These are the activations of a small neural network, seen along a few directions. Each row is one input.
Each table varies a few parts of the input and shows all the possible inputs, shuffled.
Descriptions start from the smaller parts, as in this example, which fits no table here: ring(8) and (point or line(9) or (values(2) and line(6))).
Shared parts are said once, and a part with two or three values counts as separate values.

Other details of the inputs shift rows strongly along two fixed directions, in all tables alike. That doesn't count.

A family of inputs:
row 1: -28	-1	-18	6	8	10	-5	13	15	-2	13	14	-3	18	18	-2
row 2: 57	6	11	23	-6	51	2	1	-54	-26	-25	-12	11	9	-48	29
row 3: 21	-11	20	-3	-9	1	-5	4	-14	-5	-16	-24	5	9	-24	-12
row 4: -12	19	-34	22	16	56	-3	11	-5	-25	13	26	15	-1	14	28
row 5: -36	8	-22	-11	13	-20	-10	2	44	-7	7	1	3	-1	17	8
row 6: -2	2	3	-19	-4	-40	6	-16	7	16	-4	-2	-11	-6	-3	0
row 7: -10	-10	18	-23	-9	-33	2	-10	14	23	17	-17	-18	-4	3	-21
row 8: -13	-10	18	-15	-12	-30	9	-7	-5	29	9	1	-12	-9	15	-33
row 9: -25	7	-18	-3	13	2	-11	8	24	-5	10	-2	5	-3	13	1
row 10: 21	-2	14	4	-9	1	11	-4	-30	12	-12	-2	-6	4	-10	-13
row 11: -24	14	-25	15	14	39	-8	15	9	-18	9	14	18	-6	19	9
row 12: 25	-10	11	-3	-6	-7	4	3	-30	5	-20	-4	-3	12	-20	-4
row 13: 55	-18	30	27	-17	2	8	-14	-7	-13	-12	9	8	-26	-7	18
row 14: -27	8	-27	16	15	28	-11	21	16	-16	3	13	14	14	17	4
row 15: -3	0	10	-20	-5	-32	4	-17	19	9	7	-11	-11	-3	-3	2
row 16: 1	-3	8	-16	-2	-28	6	-10	-5	22	1	-4	-14	-7	0	-14
Description of these inputs: point or (values(3) and line(5)).
Which other rows does row 16 become when the values(3) part takes its other values? List them by row number.
> row 7, row 9
Which other rows does row 14 become when the values(3) part takes its other values? List them by row number.
> row 1, row 10

A family of inputs:
row 17: -10	-4	-8	4	6	5	-2	7	0	4	9	13	1	-5	16	-6
row 18: -8	-9	-6	4	4	7	-2	8	4	1	14	13	-2	3	13	-3
row 19: 6	7	13	-16	-8	-16	6	-14	-10	15	-2	-19	-11	-9	-13	-10
row 20: -10	1	-17	-4	9	-8	-2	5	-1	5	2	12	-5	1	7	5
row 21: -8	3	-13	3	3	0	3	2	3	-1	1	11	-6	15	2	9
row 22: -5	-7	-11	-4	8	-7	-4	5	10	-4	4	10	0	8	5	10
row 23: -11	-4	-3	6	-1	2	1	3	11	-5	4	12	0	7	11	2
row 24: 24	-16	24	-3	-11	-16	0	-5	-4	4	-5	-13	-5	-7	-12	-6
row 25: -5	0	-9	3	4	-2	1	2	10	-5	-2	10	3	13	3	10
row 26: -9	5	-12	1	6	-6	1	2	9	-2	-6	10	5	6	8	4
row 27: 18	-10	24	-5	-13	-12	4	-8	-16	10	-5	-9	-3	-16	-6	-14
row 28: -7	0	-7	8	5	-5	-3	4	14	-4	-7	8	5	0	11	1
row 29: -13	11	-13	-8	8	-2	-2	-1	12	-2	1	-1	5	-3	4	6
row 30: -13	2	-6	8	2	6	3	4	4	5	4	12	2	1	17	-9
row 31: -8	-9	-5	2	2	0	-4	6	8	-5	9	12	0	1	10	5
row 32: 19	-4	26	-6	-12	-11	1	-12	1	3	-2	-26	-4	-9	-17	-6
row 33: 0	0	-12	-3	8	-4	-3	4	1	-2	-4	10	5	-2	3	7
row 34: 10	0	15	-7	-11	-19	10	-11	-13	16	-10	-8	-11	0	-8	-12
row 35: -14	8	-14	-7	6	0	-1	-1	8	0	9	0	-7	7	0	10
row 36: -20	-5	-10	-3	7	9	-10	20	1	-4	-1	-5	2	26	-1	-10
row 37: 6	1	22	-10	-13	-11	4	-13	-6	9	1	-19	-3	-16	-6	-14
row 38: 36	10	-3	29	0	40	2	1	-20	-27	-19	3	15	0	-21	30
row 39: 9	-3	25	-7	-13	-1	5	-11	-6	12	10	-18	-8	-7	-7	-16
row 40: 23	16	-10	18	7	54	-5	15	-44	-20	-24	-9	19	9	-28	12
row 41: 8	-4	25	-10	-14	-8	4	-13	-2	6	6	-19	-6	-8	-10	-10
row 42: -17	-12	-5	-14	3	-28	-2	2	12	12	11	7	-15	10	8	-6
row 43: 17	-12	20	-5	-8	-21	0	-5	-3	8	-8	-11	-2	-13	-6	-12
row 44: -17	9	-8	0	4	10	-1	2	7	3	11	2	3	-7	12	-6
row 45: -10	-3	-4	9	0	10	2	5	7	0	9	13	-1	8	13	-4
row 46: -12	6	-11	-7	6	-2	-3	-1	16	-5	7	-1	1	5	1	10
row 47: 29	14	0	24	-3	39	6	-4	-30	-19	-18	6	15	-9	-15	20
row 48: -11	7	-10	-1	7	-2	-6	1	17	-6	1	-3	6	-8	7	3
What is each input in this table made of?
> values(2) and (point or (values(3) and line(5)))
The inputs of row 24 and row 43 match in every part but the values(2) part. If row 36 is changed in the same way as row 24 into row 43, which row does it become?
> row 40
A walk changes only the line(5) part. It starts at row 20 and steps to row 33. List the rest of the walk in order.
> row 43, row 27, row 17
Which other rows does row 19 become when the values(3) part takes its other values? List them by row number.
> row 20, row 34
